These are the activations of a small neural network, seen along a few directions. Each row is one input.
In each table, some parts of the input vary, and every possible input appears once, in random order.
Descriptions start from the smaller parts, as in this example, which fits no table here: one of 5 places around a ring, together with either a single point or one of 9 places around a ring or (one of 3 separate values, together with one of 4 places along a line).
Shared parts are said once, and a part with two or three values counts as separate values.
In the rows, zero is written as 100.

Other details of the inputs vary at random and push rows far along two fixed directions, the same in every table; ignore that.

Table:
x1: 106 103  80  99 105  85  97 107  83 104 107  87 110
x2:  82 100 132  98 100 148 146 138  39 107  75 131 107
x3:  56  72 109  87 145  92 110  78  85 109  76 137  81
x4:  71  97  65 109 102  77 157  51  58  83  69 136  79
x5: 147 100  82  81  73  84  57 140 111 113 117  91 130
x6: 107 105  63 120  73  81 102  89  79 107  91 107 107
x7:  84 107  92  93  95  84  99  42 127  87 105  97  86
x8:  94  98 151 106 156 147 159 129  77  92 105 110  86
x9: 106 112  81 103  72  80  51  67 143 110 116  75 108
x10:  54  92  82  75  91  65  66  30 123 107  81 118  87
x11: 131 100 129  96  73 125  60 154 134 104 112  78 114
x12: 149 105 114 119 103 119  74 151 123 118 129  75 119
x13:  71 102 158 104 134 153 156 121  82  72  96  95  78
x14: 163 117 100  99  87 106 104 153 106  94 133  73 124
x15:  79  89  63 111  92  55  63  51 130  92  89  90  85
Description of these inputs: one of 3 separate values, together with one of 5 places along a line.
Q: The inputs of x15 and x12 match in every part but the place on the line of 5. If x11 is changed in the same way as x15 into x12, which row does it become?
A: x3
Q: Which other rows does x4 become when the choice among 3 separate values takes its other values? List them by row number.
A: x2, x6

Table:
x16: 119 111 151  99 118 157 130 168  76 104 116  88 113
x17: 139  99  62 100  57  66  55  99 130 107 106  99 115
x18: 150  98  66 103  71  66  58 106 137 103 115  91 114
x19:  35  88 121  85 130 108 112  62  86  98  75 118  78
x20:  85 100 102  99 102  91  85  71 129  95 102  91  88
x21:  98  98 112 104 115 114 116 119  84 100  99 103  99
x22:  47  89  90  88 121  87 124  61  64  99  71 128  84
x23:  61  93  92 100 120  88 135  56  81  84  79 121  76
x24:  84  97  69 100 101  66 106  55  99  90  93 106  89
x25: 149 110  66 111  63  74  64  99 136 102 121  79 116
x26: 121 115 154 104 100 169 124 178  72 112 112  89 122
x27: 153 105  69 107  51  77  48 121 133 112 116  83 124
x28: 128 120 152 113 101 166 133 170  84  98 120  77 114
x29:  43  86 123  89 142 105 116  67  93  95  83 113  74
x30:  88  90  71  98 110  67  94  67  97  99  90 113  92
Q: The inputs of x17 and x18 match in every part but one. If x26 is changed in the same way as x17 into x18, which row does it become?
A: x30
Q: What do these inputs look like to the network?
A: one of 3 separate values, together with either a single point or one of 4 places along a line
Q: Which other rows does x25 become when the place on the line of 4 takes its other values? List them by row number.
A: x23, x24, x28
Q: Which other rows does x28 become when the choice among 3 separate values takes its other values? List them by row number.
A: x21, x27
